These are the activations of a small neural network, seen along a few directions. Each row is one input.
Each table varies a few parts of the input and shows all the possible inputs, shuffled.
Descriptions start from the smaller parts, as in this example, which fits no table here: one of 6 places along a line, together with either a single point or one of 9 places around a ring or (one of 2 separate values, together with one of 5 places around a ring).
Shared parts are said once, and a part with two or three values counts as separate values.

Other details of the inputs shift rows strongly along two fixed directions, in all tables alike. That doesn't count.

Table:
R1: [  0 -14   1   2 -16  -4 -28  12 -22 -29 -21 -13 -17]
R2: [-18  -2  15  14 -12  16 -32   9 -25 -12 -15  -4 -22]
R3: [-19  18  22  -6  12 -37  12  10  21  23  -8  13   9]
R4: [  9 -28   7  16 -25   2 -22  24 -24 -14  -2  19 -26]
R5: [ 22 -28 -37  -8 -15  19  -7 -33 -16 -14  -1 -18  10]
R6: [ -8  38  24   0  20 -27  12   9  15   8  -6  22  -9]
R7: [ -2 -19  -6  16 -20  22 -23 -19 -32 -11  -9 -18   9]
R8: [ 19 -18 -44  -7 -10  32  -9 -31 -22  -7   7  -9   0]
R9: [-14  21  11 -11  24 -16  19  27  25  15   0  11  -3]
R10: [ 17  12 -26  -8  11  12  33 -51  16  18  18  10  24]
R11: [19 -6  6 11 11 -9 36  0 20 10 21 24  7]
R12: [  1  35  11  -8  21 -32   7  18  16   5   7  17 -15]
R13: [-13 -12   0  -5  -1  20 -18  20 -27 -20 -21  -6 -21]
R14: [  8 -27  -3   4 -15  30 -17  -5 -24 -21  -6 -27   5]
R15: [ 10 -22 -29   6 -11  49  -1 -18 -16   0  15 -20  10]
R16: [-11  14  25 -16  18 -30  18  29  30  12  -7   5   7]
R17: [ -5 -24  13  28 -21   4 -17  16 -29  -9 -12  20 -19]
R18: [ -4  25  30 -10  19 -35  23  22  25  -6  -6   7   3]
R19: [ -3  12   6   7   6 -16  18 -17  21  25  11   1  23]
R20: [ 25  -3 -35 -16   1  -1  23 -37  28  17  23  -3  36]
R21: [ 33 -10 -33   0  -8  17   6 -45   8  -1  25 -16  31]
R22: [-20  -6  22   5 -12 -22 -30  38  -1 -10 -17 -10 -24]
R23: [-12  24   0 -12  17 -26   6  20  28  16   6  16 -10]
R24: [ -4  21   3   6   9  -3  17 -15  26  25  14  11   8]
R25: [-28  -1  25   0  -4 -22 -18  22 -19  -9 -31   1 -15]
R26: [ 23  -4 -42  -1 -10  31   8 -39   7  14  37  -7  17]
R27: [ 27  15 -29  -6   9  11  18 -38  19  14  43   3  21]
R28: [-14  -8   9  11 -16  -1 -21   6 -34 -20 -27  -8  -9]
R29: [  6 -33 -10  -9 -15  27 -10  -7 -27 -21 -17 -21   1]
R30: [-10 -23  16   6 -12  11 -23  27 -16  -9 -18 -24  -9]
R31: [ -4  18  -5  -6   9  -1  18 -17  23  23   6  15  10]
R32: [-12  30  27  -2  28 -17  15  26  24   8  12   8  -5]
R33: [-17   7  22   0   6  -1 -14  39 -19 -20 -21   0 -29]
Description of these inputs: one of 3 separate values, together with either a single point or (one of 2 separate values, together with one of 5 places around a ring).
Which other rows does R10 become when the choice among 3 separate values takes its other values? List them by row number.
Answer: R8, R13
Which other rows does R16 become when the choice among 2 separate values takes its other values? List them by row number.
Answer: R9
Which other rows does R31 become when the choice among 2 separate values takes its other values? List them by row number.
Answer: R3
Which other rows does R12 become when the place on the ring of 5 takes its other values? List them by row number.
Answer: R8, R23, R26, R27

Table:
R34: [-24  -8  14  -3  -8 -11 -19  15 -15  -8 -28  -8  -5]
R35: [ -9 -23   8  20 -21  11 -28  20 -41 -15 -17  10 -29]
R36: [-12  12   7  -9   5 -18 -12  19   9  -5 -10  -5 -14]
R37: [  7  -3 -23 -10   0  10   8 -19   6   6   4  -3   7]
R38: [ 33   2 -28  14   7  20  38 -50  17  25  44  15  35]
R39: [ -9  17  19  -1   6 -35   4   8  20   3  -7   4   4]
R40: [-17   3  14  -9   1  -7 -22  18 -16 -18 -22 -18 -11]
R41: [ 17 -29 -20  10 -25  34 -20 -25 -30 -18  -2 -13   1]
R42: [ 21 -18 -18   7 -18  14  -3 -33  -8  -2   9  -5  14]
R43: [-10  18  15  -2  12 -14   3  20  25  13   7  13 -12]
R44: [ -4   8   7  -1   4 -22  14  -6  16  10  -5   9   9]
R45: [ 17 -36 -25  25 -28  40  -9 -31 -30   2  15  -3   7]
R46: [  9  16  -9  -9  15   1  30 -30  24  20  16  -7  38]
R47: [  7  -1 -28 -19   7   9  12 -26   9  11   7  -9  21]
R48: [ 22 -29 -39  10 -22  45  -5 -26 -34  -7  13   2  -2]
R49: [ 14 -34 -20  17 -28  41 -12 -32 -24  -2   5 -12   8]
R50: [ -4 -18  19  -4  -2  -5  -9  33 -10 -21 -17 -13 -10]
R51: [ -5  21  14  -4  17 -27  22   1  24  11  -3  15   8]
R52: [-16  12   7 -16   9 -20 -15  19   7  -4 -12 -13  -7]
R53: [-11  15  11  -7   8 -16  -9  18   5  -8 -12  -4 -14]
R54: [ -8  14   7 -10  13 -17  13  -3  12   7  -7   2  15]
R55: [-16  -3  12  -1  -3  -2 -14  18 -16 -14 -25  -2 -19]
R56: [-20  14  21  -7  10  -7  -4  20   0   0 -14 -11  -3]
R57: [  4   5   9   4   2 -19  14  -6  16  13   3  20   5]
R58: [ 14  -6 -22  -5  -4  14   7 -18   5   7  12   8   2]
R59: [ 24  10 -23  -7  10   8  32 -32  21  16  25  15  17]
R60: [  7   7   8 -16  18 -26  20  21  36   7   8   0  10]
R61: [-20  -2   9  -1  -5   3 -21  25  -6  -4 -16 -10 -21]
R62: [  0   2  25  -6  12 -29  16  24  22  -3  -4   1   9]
R63: [-10  -9  17   9  -9  -2 -17  18 -16 -10 -19  10 -21]
R64: [ 10  -4 -26 -13   0  18  -3 -25  -9  -6   2 -24  15]
R65: [  7 -16 -15   7 -15  21   3 -29  -6   5   2 -14  18]
R66: [-12   9  23   6   5  -3  -4  21   3  -1  -4   8 -17]
R67: [-19 -12   7   4 -12  20 -30  22 -27 -16 -23 -17 -25]
R68: [-15  19  19  -9  10 -36   1   9  18   3  -9  -4  11]
R69: [ 5 13  6 -2 11 -9 17 -2 13  6  5 18 -1]
R70: [-13  -2  15   3  -7  -9 -21  16 -13 -17 -22  -9 -13]
R71: [ 30   5 -18  10   2  -7  27 -37  16  19  34  16  27]
R72: [ -3  20  11  -7  11 -24   0  18  24   4   6  12 -11]
R73: [ 14  15 -14 -13  13  -7  24 -34  21   9  14  -9  37]
R74: [ 10 -29 -27  17 -22  50 -15 -14 -34  -9  13  -6  -9]
R75: [-11   8  21  15   5  -4  -2  24  -3   1   5  16 -19]
R76: [-11 -22  -3   9 -21  14 -32  26 -34 -13 -11   9 -37]
R77: [ -4 -16  14  -7  -1  -3 -12  36  -7 -19 -16 -14 -13]
R78: [ -3   7  18  13   0 -19  -8  19  -5  -4   0  16 -15]
R79: [-18   0  17   4  -2   5 -16  21 -13 -10 -19  -9 -18]
R80: [ 16   0 -19   1   2  25  14 -24   9  10  21   1  11]
R81: [ -1  22  20  -2  14 -23   5  13  17  -1   3  13  -9]
R82: [-21 -15   7  -6  -9  11 -28  17 -34 -21 -32 -17 -17]
R83: [ -7 -26  22   2 -13 -15 -11  30  -7 -16 -19 -13  -3]
R84: [  4  22  11   5  17 -22  26   7  17  14  16  32  -3]
R85: [  1 -25 -28  -9 -13  35 -18 -17 -34 -14 -14 -24   2]
R86: [ -2  21   6   4  15 -14  17  12  28  21  26  23  -4]
R87: [  3 -14 -10   6 -11  25  -4 -18 -13  -3  -4 -14   9]
R88: [ 36  15 -36  -4  12   1  36 -40  31  23  49  17  28]
R89: [-13  22  18  -6  14 -26  16   3  27  19   0  -1  21]
R90: [ -4  25   6 -11  21 -22  21   5  25  11   0  12   1]
R91: [ 15 -17 -15  12 -12  32   2 -28  -9   2  10  -4  11]
R92: [ -4  12  11   5   4 -13  -8  25  -2  -6   5  14 -21]
R93: [  8  13 -21 -17  15   6  22 -26  25  23  19 -12  30]
R94: [ 16 -25 -28   2 -22  39 -22 -19 -30 -19   1 -15  -7]
R95: [ 16 -20 -28  -1 -16  34  -9 -31 -25 -17  -2 -24   7]
R96: [ -4   9  19  14   4 -30  10  14   9  15   4  31  -7]
R97: [  0  22  17   6  13 -24   7  17  10   1  11  21 -11]
R98: [-22   3  13  -7   2   4 -20  24 -13  -6 -20 -18 -12]
Changing only one part turns R85 into R82. The same change can be made to R59. Which row results?
Answer: R69
Changing only one part turns R56 into R89. The same change can be made to R97. Which row results?
Answer: R71
What do these inputs look like to the network?
Answer: one of 5 places along a line, together with either a single point or (one of 3 separate values, together with one of 4 places along a line)
Which other rows agree with R36 in the place on the line of 5? List them by row number.
Answer: R37, R43, R47, R52, R58, R60, R61, R72, R76, R86, R88, R93
Which other rows does R48 become when the choice among 3 separate values takes its other values? List them by row number.
Answer: R74, R92
Which other rows agree with R38 in the place on the line of 5? List them by row number.
Answer: R35, R41, R46, R51, R54, R62, R63, R70, R73, R78, R87, R91
Start at R40 and move only the place on the line of 4, one step at a time. The first step leads to R95. Which rows follow, in order?
Answer: R81, R97

Table:
R99: [ 12   0 -14  -7  -1  -8  14 -18  18  11  17 -18  31]
R100: [ 20  -7  -2   3   0   8  26 -27  13   5  10  12  25]
R101: [ 11  21  -3 -13  23 -13  11  -2  12   1  11   7   3]
R102: [  0 -34  -5  30 -34  23 -36  -2 -31 -18 -13  -5 -22]
R103: [ 20   3 -24  13  -2  30  13 -25  -5   9  34  -1   9]
R104: [-12  18   9   8   8 -10   8  25  12  23  12  21 -15]
R105: [-29  32  22  -5   7 -26  -5  -9  16  17 -17  -6   9]
R106: [-15 -10  29   5   0  -9 -12  33 -14  -4 -17  -4  -6]
R107: [-14  14 -11  -3   2  30 -17 -25 -17  -2 -16 -23   7]
R108: [ 20 -11 -19  -8 -10   3  11 -29  16  -1   6 -21  23]
R109: [ 24  -5 -21  13 -11  36   5 -26  -9  -3  18   0  -5]
R110: [  1   9  22  -2   6 -30   1  12  26   6  -5   5   0]
R111: [ 16 -20 -23  -9  -5  28   2 -18   2   3   5  -8   2]
R112: [-26   0  20 -10   5 -19 -30  49 -14 -10 -28   6 -39]
R113: [  8 -19 -10  -1 -17   0 -23  -6 -22 -11 -10  -9  -2]
R114: [-5 14 15 -5 17 -8 -4 22  8  2  6 -2 -4]
R115: [  2 -20  -1   5 -21  35 -31   5 -31 -27 -10 -10 -26]
R116: [ 14   6 -27 -13   4   7  17 -24   8  11  19  17   9]
R117: [  3 -27   0  11 -28  15 -29  -6 -18 -16 -11  -5  -9]
R118: [ 21  17 -21   4   8   8  19 -26   1   7  28  14   0]
R119: [ -6  12  19  15  12 -28  17  11   2   5  -2  28  -6]
R120: [-15 -25 -19 -10 -15  17 -32  17 -33 -26 -27 -22 -23]
R121: [ 20 -14 -17  -1  -7   8   4 -27   4  11  19 -12  28]
R122: [ 17 -11 -22  22 -12  14   7 -34   0  15  29   2  19]
R123: [ 1 -4  2  6 -8 -5 -4 -7  4  6 14  4 12]
R124: [-18  12   5 -13  17 -18   7  26  23   8   1  -6   0]
R125: [-11   8  22  -6  12 -25  17  23  13   4  -5  -8  13]
R126: [-33  -6  42  28  -5 -16 -19  50 -21  -7 -19  13 -28]
R127: [  2  19  20  -8  20 -14   4  18  21  -1   1   4 -10]
R128: [-30  26  30  -5  15 -19  11  -6   7  14 -23  -4  11]
R129: [ 7 13 -5  6  5  2 19  0 23 20 12 22 -8]
R130: [ -9  10 -30 -11   4  29   8 -45   4  20  -2 -13  23]
R131: [ 18 -16 -28  17 -18  11  -4 -37 -17   0  14   6   4]
R132: [ -3   2  23  22   3 -11  14  12   9   3  -6  21  -6]
R133: [ 22  -8 -27  -1 -11   3   5 -41  -2   1  17   7  20]
R134: [ 17   7 -31   1   2  10  21 -25   4  19  23  20   1]
R135: [  9  25  -2 -10  16 -11  13  -6   9   0  16  17  -1]
R136: [ -1   5  -5 -17  15  -8  18   0  32   6   4  -6   3]
R137: [ -5  12  21  -1  10 -29  13  10   5   0  -5  25   2]
R138: [-13 -29  -9   3 -25  34 -33  15 -36 -11  -7  -7 -20]
R139: [  0   5  29  -2  12 -21  15  16  18   3 -11   8   3]
R140: [-11  21  12 -10  22 -18   5  24  19  -2   4 -11   2]
R141: [-19 -39  17  16 -29  23 -37  25 -51 -24 -25 -10 -18]
R142: [ -7  27   5 -15  23 -26   6  19  15 -11  -4  -2  -3]
R143: [ 15 -16 -26  -3 -13  34   3 -23  -1   2  10   3   3]
R144: [ -5  18   7 -12   5 -40   3  14  17  -3 -10  -2   6]
R145: [ -7  24  18  -2  15 -12   2  20  13   4  14  10  -5]
R146: [ -1 -28   5  -2 -18  14  -7   6 -20 -22 -26 -25  -2]
R147: [ 18  -8 -22 -10  -1   3  22 -25  -4  -6  -2 -13  28]
R148: [-11 -31  -8  -1 -16  29 -35  20 -34  -9 -13 -17 -19]
R149: [-10  -8  22  -1  -1 -17 -12  27 -20 -14 -26   4 -12]
R150: [ -6  19  15 -12  20 -18   8  18  26  -9  -3  -8  -7]
What do these inputs look like to the network?
Answer: one of 4 separate values, together with either a single point or (one of 3 separate values, together with one of 4 places along a line)
Changing only the choice among 4 separate values turns R148 into R121. The same change can be made to R116. Which row results?
Answer: R133
Changing only the choice among 4 separate values turns R99 into R125. The same change can be made to R131. Which row results?
Answer: R119
Which other rows does R103 become when the place on the line of 4 takes its other values? List them by row number.
Answer: R114, R140, R145
Which other rows does R106 become when the choice among 3 separate values takes its other values? List them by row number.
Answer: R139, R149
Which other rows does R100 become when the choice among 4 separate values takes its other values? List them by row number.
Answer: R115, R117, R143
